These are the activations of a small neural network, seen along a few directions. Each row is one input.
Each table varies a few parts of the input and shows all the possible inputs, shuffled.
A made-up example of a description, with smaller parts first: one of 4 places along a line, together with either a single point or one of 9 places around a ring or (one of 2 separate values, together with one of 5 places around a ring).
Shared parts are said once, and a part with two or three values counts as separate values.

A family of inputs:
R1: [-405,-341,427,-476,-330,354,594,-483,22,-90,204,-124,290,-432,228,-258]
R2: [49,-141,464,237,-254,9,-44,537,-35,-418,-283,225,253,-64,127,-833]
R3: [60,-75,137,183,-83,4,-154,274,-6,-162,-80,128,61,14,-6,-244]
R4: [74,-78,138,165,-95,-10,-147,258,5,-156,-63,134,62,11,6,-242]
R5: [35,-137,463,254,-242,23,-50,553,-45,-423,-299,219,251,-61,115,-835]
R6: [-406,-398,740,-416,-488,350,684,-205,-10,-348,-3,-17,468,-503,353,-825]
R7: [21,-134,461,271,-230,36,-57,568,-55,-429,-315,213,250,-57,102,-837]
R8: [-48,103,-498,77,249,-99,-306,-207,66,326,319,-4,-288,178,-263,832]
R9: [51,3,-192,88,68,-63,-232,-16,52,112,164,56,-122,91,-119,331]
R10: [388,326,306,-414,-13,-144,688,-4,-147,-144,-662,-302,196,-69,489,-883]
R11: [-89,112,-505,129,288,-57,-327,-162,32,309,269,-22,-295,188,-301,827]
R12: [37,6,-193,106,80,-49,-239,0,41,106,147,50,-124,94,-132,329]
R13: [24,9,-195,124,93,-35,-245,16,30,99,131,44,-126,97,-144,327]
R14: [353,477,-294,-518,290,-193,529,-513,-78,356,-280,-469,-147,80,228,170]
R15: [32,-69,134,218,-58,31,-167,305,-27,-174,-113,116,58,21,-31,-249]
R16: [-61,106,-500,94,262,-85,-313,-192,55,321,302,-10,-290,181,-276,830]
R17: [-21,97,-493,42,223,-128,-292,-238,89,338,352,7,-284,172,-238,835]
R18: [46,-72,136,200,-71,18,-160,289,-16,-168,-96,122,59,17,-19,-246]
R19: [-508,-173,-168,-562,-28,273,475,-965,100,384,590,-264,-31,-273,-8,765]
R20: [63,-144,465,219,-266,-4,-37,522,-24,-412,-267,231,254,-67,140,-830]
R21: [-4,15,-198,160,118,-7,-259,47,8,87,97,33,-129,104,-169,322]
R22: [77,-147,466,202,-278,-17,-30,507,-14,-407,-250,237,255,-71,152,-828]
R23: [-442,-262,112,-531,-167,325,521,-747,61,169,413,-215,116,-352,99,288]
R24: [87,-81,140,147,-107,-24,-140,242,16,-150,-47,140,64,8,19,-240]
R25: [18,-65,133,236,-46,45,-174,320,-38,-180,-129,111,56,24,-44,-251]
R26: [-34,100,-496,59,236,-113,-299,-223,78,332,335,1,-286,175,-250,833]
R27: [287,560,-552,-543,413,-247,481,-714,-37,555,-118,-499,-286,152,120,616]
R28: [10,12,-196,142,105,-21,-252,31,19,93,114,39,-128,101,-156,325]
R29: [7,-131,460,289,-218,49,-64,583,-66,-434,-331,207,248,-54,89,-840]
R30: [-75,109,-502,112,275,-71,-320,-177,43,315,286,-16,-293,185,-288,829]
R31: [-18,18,-199,177,130,7,-266,63,-3,81,80,28,-131,107,-181,320]
R32: [391,397,0,-471,143,-156,600,-269,-116,113,-469,-398,17,4,357,-339]
- The inputs of R13 and R3 match in every part but one. If R31 is changed in the same way as R13 into R3, which row does it become? => R25
- What do these inputs look like to the network? => one of 4 places along a line, together with either one of 2 separate values or one of 6 places along a line
- Change only the choice among 2 separate values in R32. List by row number the other rows that result. => R1
- Change only the place on the line of 4 in R18. List by row number the other rows that result. => R5, R16, R28

A family of inputs:
R33: [-169,173,-55,-393,-39,-143,519,-469,75,186,167,-74,16,-90,171,148]
R34: [290,227,115,115,-4,24,215,84,-97,-43,-456,-158,64,85,109,-363]
R35: [-174,-69,153,300,-26,62,-143,377,-76,-263,-257,195,56,-6,-102,-349]
R36: [131,143,-516,284,283,-221,-542,53,139,239,208,99,-313,319,-265,829]
R37: [105,-337,316,125,-354,72,-161,167,112,-237,198,225,161,-111,99,-339]
R38: [189,186,-558,291,285,-212,-554,84,-13,297,205,87,-357,301,-341,661]
R39: [-262,-69,-62,-273,-6,180,293,-587,84,307,238,-267,6,-118,-63,300]
R40: [-172,-136,242,222,-143,-7,-225,415,-3,-260,-33,205,136,-20,-91,-339]
R41: [134,69,-44,-478,3,-119,398,-352,-33,68,-91,-181,40,-87,300,-86]
R42: [-389,-183,-90,-193,91,410,125,-389,-94,92,259,-192,-49,-198,-111,537]
R43: [364,189,96,-357,78,-81,244,-60,-59,17,-279,-215,-6,-54,207,-253]
R44: [4,77,99,157,105,-9,4,373,-107,-180,-259,-54,83,71,77,-439]
R45: [-50,-268,304,200,-273,44,-175,302,73,-223,98,329,164,-91,10,-307]
- What do these inputs look like to the network? => either one of 2 separate values or one of 11 places along a line
- Start at R37 and move only the place on the line of 11, one step at a time. The first step leads to R45. Which rows follow, in order? => R40, R35, R44, R34, R43, R41, R33, R39, R42

A family of inputs:
R46: [46,-43,-42,201,0,-40,-265,191,26,-39,51,131,-42,77,-98,58]
R47: [-44,7,396,217,-43,165,114,493,-193,-384,-547,-21,214,-54,79,-817]
R48: [-128,-159,80,-96,-79,177,71,-166,9,4,137,-45,48,-126,-1,73]
R49: [-28,-13,-48,205,-3,-97,-231,205,39,-44,58,172,-32,85,-97,36]
R50: [302,-58,511,-172,-347,-134,308,214,29,-315,-273,103,296,-140,404,-936]
R51: [150,165,-181,-119,149,-58,71,-162,-27,158,-62,-160,-106,68,17,195]
R52: [-177,-139,77,-93,-81,140,95,-157,18,1,142,-18,55,-120,0,58]
R53: [-252,-109,72,-89,-84,84,130,-145,30,-3,150,22,66,-111,0,35]
R54: [95,-63,-39,199,1,-3,-288,181,18,-35,46,103,-49,70,-99,72]
R55: [21,-33,-44,203,-1,-59,-254,196,30,-41,53,145,-39,79,-97,51]
R56: [125,175,-183,-118,148,-76,83,-158,-23,156,-60,-147,-103,71,18,188]
R57: [-227,-119,73,-91,-83,102,118,-149,26,-2,147,9,62,-114,0,42]
R58: [101,186,-185,-116,147,-95,94,-154,-19,155,-58,-134,-99,75,18,181]
R59: [-153,-149,78,-94,-80,158,83,-162,13,2,140,-32,51,-123,-1,65]
R60: [-202,-129,75,-92,-82,121,107,-153,22,-1,145,-5,59,-117,0,50]
R61: [-3,-23,-46,204,-2,-78,-243,200,35,-42,56,158,-35,82,-97,44]
R62: [53,207,-189,-113,145,-132,118,-146,-10,154,-54,-107,-93,81,18,166]
R63: [174,154,-179,-121,150,-39,59,-165,-31,159,-64,-173,-110,65,17,202]
R64: [70,-53,-40,200,0,-22,-277,186,22,-37,49,117,-46,73,-99,65]
R65: [77,196,-187,-114,146,-113,106,-150,-14,155,-56,-120,-96,78,18,174]
- What do these inputs look like to the network? => either one of 2 separate values or (one of 3 separate values, together with one of 6 places along a line)
- Change only the choice among 3 separate values in R58. List by row number the other rows that result. => R55, R60

A family of inputs:
R66: [-137,266,-429,-67,73,-399,116,-434,122,485,517,4,-147,208,-125,475]
R67: [-171,-295,326,86,-110,8,-293,499,-172,-311,80,326,116,-159,173,-541]
R68: [-334,-222,383,65,-223,190,-66,550,-193,-355,5,66,274,-134,-96,-349]
R69: [-8,21,-232,-99,274,99,-205,-214,-21,64,173,-68,-222,-26,-175,881]
R70: [-66,-12,475,-92,-8,309,611,24,4,-64,-204,-17,245,-235,256,-521]
R71: [383,-141,397,164,-366,-129,-293,376,106,-365,-22,398,231,27,134,-542]
R72: [-418,23,549,259,-266,326,280,54,15,-246,-241,-111,161,-128,-81,-556]
R73: [-531,-345,314,206,-47,247,11,162,-85,-232,-265,-1,322,-137,-186,-606]
R74: [517,-116,434,364,-521,-249,-93,312,233,-128,-238,359,208,72,157,-547]
R75: [-103,234,-343,-142,217,-418,-35,-250,283,359,462,-98,-104,203,-33,616]
R76: [11,123,95,-283,-82,-55,712,-163,-210,-299,-404,-193,241,-42,607,-439]
R77: [168,-163,-228,-23,217,291,-271,-271,81,265,270,-404,-141,107,-61,671]
R78: [-285,51,-449,-93,116,-101,-22,-365,33,344,222,167,-288,58,-211,667]
R79: [143,-128,-351,78,54,305,-113,-483,-72,426,332,-309,-174,68,-162,524]
R80: [501,775,-651,431,437,-157,-372,593,-92,-14,-859,-111,-259,399,-252,-114]
R81: [133,-343,207,182,-158,-67,-202,503,64,-466,118,298,31,-87,146,-626]
R82: [-52,53,-359,-19,109,117,-53,-407,-169,227,233,36,-256,-70,-281,742]
R83: [491,196,204,-856,21,-199,461,-296,-103,110,-347,-403,13,-202,303,-537]
R84: [-241,22,-341,-160,263,-117,-172,-190,175,202,164,62,-249,76,-114,801]
- What do these inputs look like to the network? => either a single point or (one of 2 separate values, together with one of 4 places along a line) or one of 10 places along a line
- Change only the choice among 2 separate values in R66. List by row number the other rows that result. => R75
- Start at R74 and move only the place on the line of 10, one step at a time. The first step leads to R71. Which rows follow, in order? => R81, R67, R68, R73, R72, R70, R76, R83
- Change only the place on the line of 4 in R66. List by row number the other rows that result. => R78, R79, R82

A family of inputs:
R85: [265,108,57,214,-47,-279,-154,397,44,-155,-164,211,34,156,107,-334]
R86: [392,-9,140,263,-85,-97,-287,438,3,-204,-236,170,25,98,44,-320]
R87: [92,-113,-159,-99,-41,13,-132,-300,124,196,363,24,-119,-15,-60,484]
R88: [85,180,-207,106,272,120,-40,1,-145,115,-221,-268,-128,128,-105,163]
R89: [14,164,-227,21,294,164,-14,-107,-142,161,-163,-269,-165,67,-146,303]
R90: [-295,-301,213,234,-129,331,-134,158,-33,-186,103,76,128,-118,-122,-100]
R91: [-518,-190,85,18,-52,158,22,-8,-9,-81,199,79,78,-133,-118,64]
R92: [191,-104,-78,-2,-96,-82,-226,-108,130,129,268,81,-63,30,-59,235]
R93: [368,-20,92,244,-55,-89,-283,393,14,-166,-152,123,17,110,57,-274]
R94: [425,86,458,-372,-282,-151,506,71,-68,-253,-385,-48,262,-162,493,-938]
R95: [150,-42,181,-764,-256,-97,679,-695,155,220,224,-190,159,-259,428,-141]
R96: [55,-111,-210,-193,-15,22,-76,-390,109,207,392,-6,-127,-34,-17,614]
R97: [-411,-327,122,52,-64,368,-78,-33,-53,-103,208,11,74,-183,-155,139]
R98: [-91,294,-270,-10,303,-39,123,-97,-106,175,-186,-175,-148,109,-106,234]
R99: [-44,21,-257,-228,-11,-175,39,-373,148,213,377,76,-120,7,21,552]
R100: [-139,281,-327,-123,335,-36,172,-198,-110,195,-133,-207,-157,84,-65,377]
R101: [-356,-307,181,162,-97,368,-113,56,-38,-133,148,60,84,-163,-175,19]
R102: [-258,-290,266,254,-161,307,-162,224,-38,-230,8,132,141,-125,-138,-185]
R103: [-34,151,-282,-94,324,165,36,-209,-149,182,-108,-300,-174,41,-105,444]
R104: [155,-111,-137,-31,-66,-44,-174,-197,132,161,343,30,-77,32,-22,352]
R105: [77,329,130,-591,148,102,854,-458,-151,95,-475,-591,111,-136,340,-339]
R106: [86,38,-120,-36,-93,-291,-102,-94,165,135,250,172,-53,75,-10,167]
R107: [142,78,-35,46,22,-275,-158,258,27,-70,-46,141,-15,107,46,-189]
R108: [198,94,30,149,-15,-252,-168,324,43,-101,-110,188,-6,119,36,-265]
R109: [-401,-165,180,201,-116,120,-30,182,10,-166,93,147,134,-66,-78,-177]
R110: [245,-56,0,76,15,-74,-287,249,-7,-79,-32,50,-29,61,-4,-123]
R111: [-23,312,-250,75,281,-88,102,8,-107,126,-244,-168,-107,171,-60,93]
R112: [289,117,104,234,-76,-283,-160,439,34,-192,-247,256,41,143,93,-378]
R113: [-461,-174,149,128,-85,163,-15,81,4,-111,139,127,88,-113,-137,-57]
R114: [-362,-154,234,223,-147,97,-59,245,4,-210,-3,204,148,-72,-91,-261]
R115: [-318,-310,595,-386,-366,374,698,-286,-55,-281,-122,-123,381,-438,345,-703]
R116: [-6,21,-202,-135,-38,-188,-16,-283,161,204,349,105,-112,27,-20,419]
R117: [52,28,-180,-65,-62,-251,-52,-180,168,166,327,118,-66,76,23,285]
R118: [299,-36,63,179,-22,-58,-294,317,11,-113,-98,100,-21,73,-13,-202]
R119: [123,194,-149,140,237,92,-81,86,-156,70,-323,-220,-120,130,-135,56]
R120: [14,326,-190,109,245,-115,62,91,-119,82,-344,-117,-100,173,-88,-15]
- What do these inputs look like to the network? => one of 4 separate values, together with either a single point or (one of 2 separate values, together with one of 4 places along a line)
- List by row number the other rows that have the choice among 4 separate values in common with R101. => R90, R91, R97, R102, R109, R113, R114, R115
- Change only the choice among 4 separate values in R107. List by row number the other rows that result. => R91, R99, R100
- Change only the place on the line of 4 in R120. List by row number the other rows that result. => R98, R100, R111
- Change only the choice among 4 separate values in R89. List by row number the other rows that result. => R87, R101, R118
